These are the activations of a small neural network, seen along a few directions. Each row is one input.
Each table varies a few parts of the input and shows all the possible inputs, shuffled.
A made-up example of a description, with smaller parts first: one of 8 places around a ring, together with either a single point or one of 9 places around a ring or (one of 3 separate values, together with one of 6 places along a line).
Shared parts are said once, and a part with two or three values counts as separate values.
In the rows, 128 means zero.

Other details of the inputs shift rows strongly along three fixed directions, in all tables alike. That doesn't count.

A family of inputs:
r1: [136 130 125 156 136 156 126 117  97 141 141 150]
r2: [162 120 118 135 155 137 116 121 111 139 161 123]
r3: [129 128 127 150 153 140 139 104  83 125 147 127]
r4: [149 128 124 163 138 140 116 111 106 146 134 155]
r5: [141 126 131 142 138 134 135 118 133 144 151 112]
r6: [125 108 141  94 105 100 117 140 181  73 136 144]
r7: [109 220 139 136 100 139 130  92 164 118 121  68]
r8: [145 162 136 140 176 104 123 173  91 139 138 137]
r9: [120  74 139 139 126 135 130 141 108 130 115 171]
r10: [111 179 138 113  94 129 134 116 171  89 162 103]
r11: [106  68 139 129 134 117 147 137  98 119 116 145]
r12: [135 175 104 144 123 168 118 118 131 185 111  97]
r13: [150 131 113 109 141 129 128 121 151 142 137 110]
r14: [103 107 116 120 102 136 139 147 131 174  99 127]
r15: [140 112 132 148 155 146 138 118 114 136 156 125]
r16: [151 147 113 159 138 156 111 116 120 173 116 122]
r17: [137 188 155 146 156  95 112 159 121  79 153 157]
r18: [134  69 125 110 143  95 123 131 115 124 101 151]
r19: [ 78  83  94  58  89 122 175 177 167 200  29  54]
r20: [135  53 136 117 151 126 137 141  96 110 154 161]
r21: [123 191 122 113  89 135 108 115 179  97 120 132]
r22: [ 92 113 147  89  91  94 112 136 139  56 127 146]
r23: [130 137 124 147 137 125 143 106 106 137 126 115]
r24: [149 127 131 135 138 138 127 123 138 144 138 106]
r25: [ 89 116 143 101  92  91 128 128 135  56 138 152]
r26: [150 136 116 135 127 139 116 123 142 151 102 136]
Description of these inputs: one of 2 separate values, together with either a single point or (one of 3 separate values, together with one of 4 places along a line).
The inputs of r8 and r17 match in every part but the choice among 2 separate values. If r13 is changed in the same way as r8 into r17, which row does it become?
Answer: r6
Which other rows does r3 become when the choice among 3 separate values takes its other values? List them by row number.
Answer: r1, r20
Which other rows does r9 become when the choice among 2 separate values takes its other values? List them by row number.
Answer: r1

A family of inputs:
r27: [134 176 105 122 108 164 131 116 174 164 127  85]
r28: [120 122 132 109 148 112 149 171 131 140 105 115]
r29: [156 199 143 193 171 144 118  90  98 122 168 132]
r30: [121 159 130 155 111 158 136 101 151 153 130  87]
r31: [104  94 116 102 112 148 155 144 145 151 103 111]
r32: [108 123 125 108 132 102 146 156 121 143  84 106]
r33: [141 122 134 116 105 108  90  98 129  56 159 183]
r34: [174  66 126 158 188 109 121 155  72 182 119 157]
r35: [123  95 138 102  98 124 119 123 163  80 147 153]
r36: [154 189 115 129 138 145 115 120 158 150 138  98]
r37: [146  41 112 144 144 144 132 134  96 194 109 148]
r38: [160 196 129 152 154 119 112  94 122 127 150 106]
r39: [126 100 137 112 100 112 106  96 135  70 149 163]
r40: [158 212 119 144 159 147 114 115 131 131 150 114]
r41: [ 97 120 145  97  99  98 127 164 127  87 169 134]
r42: [176  66 122 181 188 146 116 108  43 157 151 194]
r43: [108 118 132  94  95 125 125 147 155  78 129 160]
r44: [161 131 156 128 153  90  98 131 132  49 177 178]
r45: [ 99  88 143  91  88 119 139 137 177  83 130 125]
r46: [116 172 130 150 116 146 142 125 162 166 112  76]
r47: [155 185 132 173 157 148 116  49  93 100 176 123]
r48: [122 189 124 146 139 137 143  97 124 140 127  83]
r49: [132 141 151 124 106  99  89 141 149  65 145 180]
r50: [127 119 133  96 105  91 100 134 143  79 126 159]
r51: [141  62  98 122 148 134 134 132  75 178  95 146]
r52: [110  93 125 101 117 124 156 159 168 154 100  92]
r53: [148 103 130 142 140 125 116  82 105 105 157 142]
r54: [ 93  99 112 105  73 142 142 165 169 175  74 113]
r55: [140  55 126 160 164 143 143 131  68 170 117 148]
r56: [115  97 130 122 132 142 150 128 129 126 127 118]
r57: [ 90 114 107  82 102 116 144 169 141 164  58  98]
r58: [ 89 105 136  96  84 115 129 118 140  77 118 146]
r59: [123 217 127 150 147 147 138 124  89 144 186  88]
r60: [102 175 121 122 126 150 166 138 164 167 105  57]
r61: [144  70 109 151 154 147 131 149  74 187 103 166]
r62: [124 135 143 141 145 109 131 160 114 131 109 140]
r63: [124 172 123 133 121 133 138 101 150 146 122  73]
r64: [103 145 149 111  96 104 110 163 148  73 116 167]
Describe the family of inputs behind these rows.
Answer: one of 2 separate values, together with either a single point or (one of 3 separate values, together with one of 6 places around a ring)

A family of inputs:
r65: [126 175 106 174 151 158 140  96  98 210  93  72]
r66: [140 113 112 119 136 102 124 139 121 146  84 134]
r67: [ 83 120  97  90  92 136 150 177 144 187  50  84]
r68: [159  90 128 160 182 141 146 139  64 160 165 145]
r69: [134  62 122 112 131 119 137 116 117 131 119 127]
r70: [124 144 142 105 118  88 111 156 147  78 133 171]
r71: [134 122 142 141 121 137 115  94 120  68 189 173]
r72: [137 146 140 140 113 152 101 102 147  90 143 163]
r73: [ 82  85 122  92  97 112 158 155 120 134  94 115]
r74: [121  45 117 125 127 135 156 127  95 165  98 128]
r75: [183  52 124 148 200 115 125 157  81 175 138 142]
r76: [176 121  99 172 201 171 134 155  63 235 127 123]
r77: [ 84 193 158 104  79 109 116 142 170  48 112 143]
r78: [161 198 131 158 176 137 132  76 105 130 166  89]
r79: [ 89 175 153 121  89 106 127  94 142  37 144 131]
r80: [151 203 104 168 155 155 113  92 101 157 115 108]
r81: [115  58 133 100 115 124 132 125 150  97 129 145]
r82: [101  71 113  77  77 105 135 173 169 140  77 135]
r83: [118 140 111 103 108 109 131 152 149 150  90 114]
r84: [150  89 146 134 168 107 130 134 105  87 169 155]
r85: [153 180 140 149 155 126 100 119  96  93 162 173]
r86: [119  84 148 135 106 117 109 113 115  84 129 178]
r87: [185 192 107 176 161 163 102  77 129 155 172 132]
r88: [123  56 145 126 153 100 146 140  73 104 129 170]
r89: [161 194 118 159 173 138 122  58 103 128 159  89]
r90: [ 82 198 133 135  94 159 155 161 171 178 111  58]
r91: [ 96  73 130 114  92 137 132 151 141 136 115 148]
r92: [121 199 120 113 121 132 141 136 165 167 116  52]
r93: [139  99 142 139 148 120 116 167 106 100 133 183]
r94: [ 75  43 132  90  78 133 163 150 157 131  90 126]
r95: [ 85  85 139 105  95  94 121 159 118  92 109 165]
r96: [115 105 114 109 147 141 167 167 136 188 116  71]
r97: [ 94 153 137  88 110 114 146 143 157 100 129  94]
r98: [ 93 176 127 143  80 180 144 106 178 167 101  74]
r99: [ 82 120 132  70  50 114 143 145 212 115  78  80]
r100: [147  85 108 116 134 146 130 134 134 183 123 113]
r101: [124  86 139 130 105 120 111 129 104 101 140 176]
r102: [119 101 138 102 118  97 122 189 156 101 127 165]
r103: [112 176 143 123  77 133 100 103 165  55 129 152]
r104: [174 126 103 150 182 128 124 103  88 187 117  95]
r105: [154 177 102 161 166 156 144 144 140 222 107  74]
r106: [127 187 123 113  93 135 118 102 177 119 138  85]
r107: [148  96 145 117 154  86 115 137 111  96 135 156]
r108: [144 152 152 170 155 129 134 110 102  82 188 149]
r109: [165  74 121 129 161 123 117 105  85 117 164 159]
r110: [184  54 103 149 170 120 113 121  88 176 108 167]
r111: [126 160 139 123  90 128 101 108 195  71 141 154]
r112: [129 197 130 162 145 146 127 114 107 159 141 106]
r113: [106  57 132  84  92 116 131 152 178 112  98 135]
r114: [135 159 139 126 120 138 109  82 157  66 189 138]
r115: [145 195 156 129 126 115 104 130 159  61 190 131]
r116: [164  83 131 135 175  87 114 145  92 123 118 189]
r117: [159 158 126 149 132 142  94  96 107 102 160 167]
r118: [112 191 105 132  99 186 133 117 169 179 111  82]
r119: [ 81 192 138 146 100 159 161 150 171 176  97  59]
r120: [129  87 105 108 155 122 144 132  97 171 113  96]
r121: [117  39 113 114 118 131 156 144  94 167 108 134]
r122: [143 188 140 124 127 101  92  97 141  54 172 139]
r123: [138 163 142 149 152 126 129 104  91  95 178 145]
r124: [108 138 142 146 135 126 137 133 110 141 104 126]
The inputs of r97 and r85 match in every part but one. If r120 is changed in the same way as r97 into r85, which row does it become?
Answer: r67
Describe the family of inputs behind these rows.
Answer: one of 2 separate values, together with one of 5 places along a line, together with one of 6 places around a ring
Which other rows does r77 become when the choice among 2 separate values takes its other values? List them by row number.
Answer: r85
A walk changes only the place on the ring of 6. It starts at r121 and steps to r101. List the rest of the walk in order.
Answer: r117, r82, r106, r109
Which other rows does r98 become when the choice among 2 separate values takes its other values? List them by row number.
Answer: r91
